These are the activations of a small neural network, seen along a few directions. Each row is one input.
In each table, some parts of the input vary, and every possible input appears once, in random order.
A made-up example of a description, with smaller parts first: one of 2 separate values, together with either a single point or one of 11 places around a ring or (one of 5 places around a ring, together with one of 6 places along a line).
Shared parts are said once, and a part with two or three values counts as separate values.
In the rows, 128 means zero.

Other details of the inputs vary at random and push rows far along two fixed directions, the same in every table; ignore that.

Table:
x1: [113 133 134 112 125 116 124 130 144 134 142 121]
x2: [140 125 121 148 119 131 138 134 115 120 108 128]
x3: [143 127 122 148 120 132 141 134 116 123 108 127]
x4: [138 120 127 143 122 138 128 114 114 124 107 127]
x5: [109 127 137 116 130 126 124 131 140 142 141 121]
x6: [138 123 123 137 116 136 130 118 111 125 107 130]
x7: [109 127 146 115 137 124 123 132 145 139 147 124]
x8: [111 127 139 115 126 126 124 134 140 141 142 123]
x9: [112 132 134 120 135 116 137 145 147 137 152 125]
x10: [140 124 129 141 117 139 124 122 116 123 105 125]
x11: [139 129 118 135 115 134 124 123 115 122 105 126]
x12: [140 128 126 135 116 135 128 124 112 123 104 127]
x13: [111 120 142 121 132 126 124 126 141 142 143 121]
x14: [108 123 145 118 133 126 129 125 141 137 141 125]
x15: [138 123 131 139 118 138 130 117 114 120 105 130]
x16: [138 130 118 134 119 132 127 121 114 122 103 124]
x17: [138 129 116 136 118 134 124 121 114 123 104 124]
x18: [140 127 113 138 118 129 124 114 116 123 107 124]
x19: [144 122 126 151 122 136 140 131 123 122 107 128]
x20: [106 127 141 111 136 124 129 128 140 140 149 129]
x21: [139 122 121 139 120 136 126 118 112 128 106 126]
x22: [111 131 134 111 125 117 128 124 143 132 143 125]
x23: [139 127 124 137 120 135 128 122 112 125 103 125]
x24: [110 123 146 117 134 123 128 128 140 136 140 122]
x25: [142 119 123 150 122 137 137 132 124 119 106 128]
x26: [112 125 127 121 130 120 136 142 149 135 143 125]
x27: [139 128 121 131 117 130 129 122 112 118 104 127]
x28: [115 125 136 124 131 122 141 142 147 140 143 125]
x29: [109 129 136 110 126 121 130 128 139 135 142 126]
x30: [141 131 116 136 114 130 123 120 118 119 106 125]
x31: [208 177 110 121 233 155  65 141  94 106 191 231]
x32: [110 129 128 120 134 113 131 143 151 131 152 126]
x33: [108 125 135 121 136 121 134 147 146 137 151 128]
x34: [143 121 125 141 120 144 133 119 109 116 117 114]
x35: [137 122 121 139 120 136 130 115 111 126 107 128]
x36: [111 123 146 116 134 125 121 130 144 142 151 126]
x37: [138 125 115 137 119 133 125 117 113 126 106 125]
x38: [110 133 137 107 130 119 123 135 143 137 148 126]
x39: [139 127 114 137 118 129 128 111 116 121 108 126]
x40: [136 128 118 134 119 133 131 116 112 121 105 128]
x41: [138 129 116 135 119 129 130 112 116 118 106 127]
x42: [107 128 143 109 132 124 128 130 140 139 149 130]
x43: [144 128 112 135 117 135 132 117 111 113 118 113]
x44: [115 132 130 119 134 114 136 140 154 136 152 126]
x45: [138 127 119 133 121 130 130 119 112 120 103 126]
x46: [143 126 110 145 119 128 136 130 126 116 107 127]
x47: [143 123 120 137 119 142 135 121 106 119 117 115]
x48: [208 179 109 122 233 151  68 135  96 101 192 233]
x49: [140 122 127 152 121 132 137 133 118 118 108 127]
x50: [108 127 142 110 138 121 127 132 140 139 147 126]
x51: [140 132 116 135 118 128 126 118 117 119 104 123]
x52: [139 120 123 151 122 135 136 134 120 117 107 128]
x53: [143 125 128 152 122 134 140 132 119 120 108 126]
x54: [115 128 130 122 129 119 140 141 148 137 144 125]
x55: [110 128 144 108 134 121 127 134 140 138 148 128]
x56: [108 128 135 110 131 120 125 129 142 139 152 129]
x57: [144 132 115 146 118 124 139 130 121 117 109 125]
x58: [112 130 132 111 130 116 121 128 146 139 152 125]
x59: [138 124 127 143 121 139 124 120 116 124 104 124]
x60: [111 130 133 112 131 114 127 126 142 133 141 121]
x61: [108 126 131 114 129 121 128 124 139 139 144 124]
x62: [109 126 128 122 129 118 135 144 145 132 144 124]
x63: [109 123 146 116 133 125 125 128 143 140 151 128]
x64: [141 129 113 147 118 123 136 130 120 114 110 126]
x65: [109 133 131 112 133 117 120 129 147 138 149 122]
x66: [109 130 132 120 134 115 134 145 146 134 153 126]
x67: [112 126 147 117 128 125 125 133 142 137 141 122]
x68: [111 123 138 115 127 124 125 130 138 143 144 124]
x69: [110 126 150 113 135 122 126 133 143 136 148 127]
x70: [142 126 114 134 117 139 134 120 107 116 117 115]
x71: [141 121 118 146 120 136 139 134 121 122 106 129]
x72: [113 131 135 110 127 114 127 128 142 131 142 123]
Each input here is: one of 4 places along a line, together with either a single point or one of 5 places around a ring or (one of 2 separate values, together with one of 6 places around a ring).
The inputs of x23 and x16 match in every part but the place on the line of 4. If x33 is changed in the same way as x23 into x16, which row does it become?
> x62
The inputs of x53 and x9 match in every part but the place on the line of 4. If x10 is changed in the same way as x53 into x9, which row does it become?
> x11
Which other rows does x43 become when the place on the line of 4 takes its other values? List them by row number.
> x34, x47, x70
Which other rows does x71 become when the place on the ring of 5 takes its other values? List them by row number.
> x2, x3, x28, x33
Which other rows does x40 become when the choice among 2 separate values takes its other values? List them by row number.
> x29
Which other rows does x22 become when the choice among 2 separate values takes its other values? List them by row number.
> x41

Table:
x73: [216 158  80 165 165 157 103 125  76  86 100 194]
x74: [121 138 135 119 134 115 136 140 138 132 152 127]
x75: [114 135 138 117 165 129 117 146 153 136 186 143]
x76: [115 129 145 127 135 126 129 141 141 143 141 130]
x77: [107 141 138  91 159 128 108 127 137 146 162 130]
x78: [218 148 102 164 168 157 104 129  71  88  87 195]
x79: [119 118 129 117  91 132 122 116 119 130 111 106]
x80: [116 135 131 120 126 122 138 136 141 127 132 131]
x81: [116 142 129 109 154 110 123 147 149 137 180 137]
x82: [119 107 132 152  86 136 155 123 124 123  86  93]
x83: [124 105 114 150  86 126 155 122 126 123  91  87]
x84: [121 128 142 113 152 124 131 145 149 132 169 132]
x85: [111 114 129 120 109 131 136 105 113 135 117 119]
x86: [117 115 127 145 104 125 140 130 130 138 106 111]
x87: [113 135 137 105 166 112 113 151 158 142 179 154]
x88: [117 124 140 114 115 125 122 102 141 143 125 115]
x89: [109 103 127 148  61 121 142  91 112 117  52  74]
Describe the family of inputs behind these rows.
> either one of 5 separate values or (one of 2 separate values, together with one of 6 places around a ring)
Which other rows does x86 become when the choice among 2 separate values takes its other values? List them by row number.
> x76

Table:
x90: [ 82 114 156 115 118 110 144 135 153 150 146 121]
x91: [152 125 103 156  97 135 153 112  96  96  66 107]
x92: [182 161 132 124 189 155 107 141 107 113 163 190]
x93: [ 88 130 145 107 104  96 148 137 164 148 145 101]
x94: [192 163 108 147 185 135 104 130  90  92 132 184]
x95: [187 135 113 159 160 153 111 124  96 106 107 186]
x96: [148 122  90 163  97 138 139 121 103 120  76 108]
x97: [123 122 132 109 104 140 103  59  92 125  89 101]
x98: [ 81 111 146 118 119 118 137 140 163 158 137 103]
x99: [127 118 123 110  95 143 103  60  87 130  86 123]
x100: [182 158 100 146 165 135 108 137  90 109 113 176]
x101: [127 151 160 104 176 122 113 149 149 143 190 165]
x102: [ 76 109 153 118 101 120 138 142 164 151 153  88]
x103: [194 160 104 140 178 141  89 141 104  95 136 192]
x104: [145 122 104 157  92 122 148 114 100 110  70 126]
x105: [ 75  98 151 110 107 115 154 135 156 153 152  98]
x106: [105 155 134  84 183 117 115 159 157 144 203 157]
x107: [ 77 117 141 112 113  95 146 132 177 142 141  91]
x108: [170 159 109 130 179 141  91 146 117 109 176 176]
x109: [107 146 161  88 178 129 109 161 155 136 206 158]
x110: [176 157 107 130 160 144 108 141  98  95 134 171]
x111: [ 75 112 135 110 104  96 149 133 176 150 142 107]
x112: [146 117  98 168  90 133 148 109 106 107  75  93]
x113: [136 113 125 160 111 142 141 116 115 120 101 104]
x114: [140 125 110 145 104 126 126 128 123 111  97 119]
x115: [149 108 110 171  96 150 144 112  98 118  80 121]
x116: [ 66 119 165  61  90 112 112  78 152 170 146  82]
x117: [ 94 125 132 115 104 110 145 134 165 149 157  94]
x118: [146 107 123 155  89 144 141 125  96 111  77 103]
x119: [128 112 135 147  95 131 134 129 128 123  86 112]
x120: [126 111 136 151 110 128 142 119 130 123  90 108]
x121: [ 62 117 159  66  94 117  95  87 139 152 140  87]
x122: [120 151 128 101 182 114 105 155 160 144 184 163]
x123: [ 86 116 129 113 116 104 140 132 167 144 151 116]
x124: [186 139 117 157 156 156  99 133  95 100 112 171]
x125: [125 111 127 148 104 132 140 128 126 136  79 112]
x126: [ 84 107 147 119 119 117 140 132 164 150 149 118]
x127: [131 167 139  84 192 121 111 155 155 134 218 174]
x128: [195 144 113 160 154 162 112 125  93 111 124 165]
x129: [151 148 143 127 167 135 102 147 116 118 153 171]
x130: [134 122 124 141 116 144 142 131 107 127  91 122]
x131: [121 110 129 140  98 138 155 121 115 124  93 118]
x132: [ 97 126 135 111 113 105 139 134 171 146 151 106]
x133: [137 125 116 142  93 118 145 121 136 125  89 110]
x134: [131 151 154 101 197 130  99 151 163 145 215 176]
x135: [147 104 122 163  97 142 152 112  95 109  71  95]
x136: [ 79 118 128 112 114 104 139 140 169 154 140  99]
x137: [129 154 136  87 192 119  97 162 149 129 223 166]
x138: [156 112 118 172 109 144 138 110 102 107  67 115]
x139: [185 148 126 157 172 147 110 126  86  99 115 173]
x140: [166 121 100 155  88 135 151 115  96 109  73 105]
x141: [ 86 109 158 107 105 116 153 137 161 155 152  88]
x142: [ 90 115 159 114 109 113 144 136 173 155 140 104]
x143: [156 113 112 158 111 149 140 125  89 120  76 116]
x144: [ 74 124 146 105  98  94 141 144 163 142 142  96]
x145: [122 149 143 105 203 136  96 159 151 153 218 169]
x146: [120 118 133 144 105 128 142 130 116 136  85 113]
x147: [154 119  99 167  99 130 142 108 107 101  65 108]
x148: [ 71 116 135 101 102 104 159 134 163 144 148 103]
x149: [ 72 112 160 109 115 116 155 134 160 143 145  90]
x150: [151 118  95 152  99 134 145 124  96 116  74 106]
x151: [187 170 113  94 205 165  43  90  66 124 150 202]
x152: [160 121 101 156 110 133 144 114  94 100  84 108]
x153: [170 148 107 122 186 135 108 139 110 112 175 185]
x154: [ 83 115 125 118 107 109 146 131 162 147 157 104]
The inputs of x139 and x90 match in every part but one. If x91 is changed in the same way as x139 into x90, which row does it become?
> x148
Describe the family of inputs behind these rows.
> one of 5 separate values, together with either a single point or (one of 2 separate values, together with one of 6 places around a ring)
Which other rows does x104 become when the choice among 5 separate values takes its other values? List them by row number.
> x93, x94, x100, x144
Which other rows agree with x114 in the choice among 5 separate values? List them by row number.
> x102, x103, x108, x109, x110, x118, x119, x121, x124, x129, x137, x144
Start at x133 and move only the place on the ring of 6, one step at a time. The first step leads to x132. Which rows follow, in order?
> x117, x140, x127, x93
Which other rows does x124 become when the choice among 5 separate values takes its other values? List them by row number.
> x98, x126, x134, x138
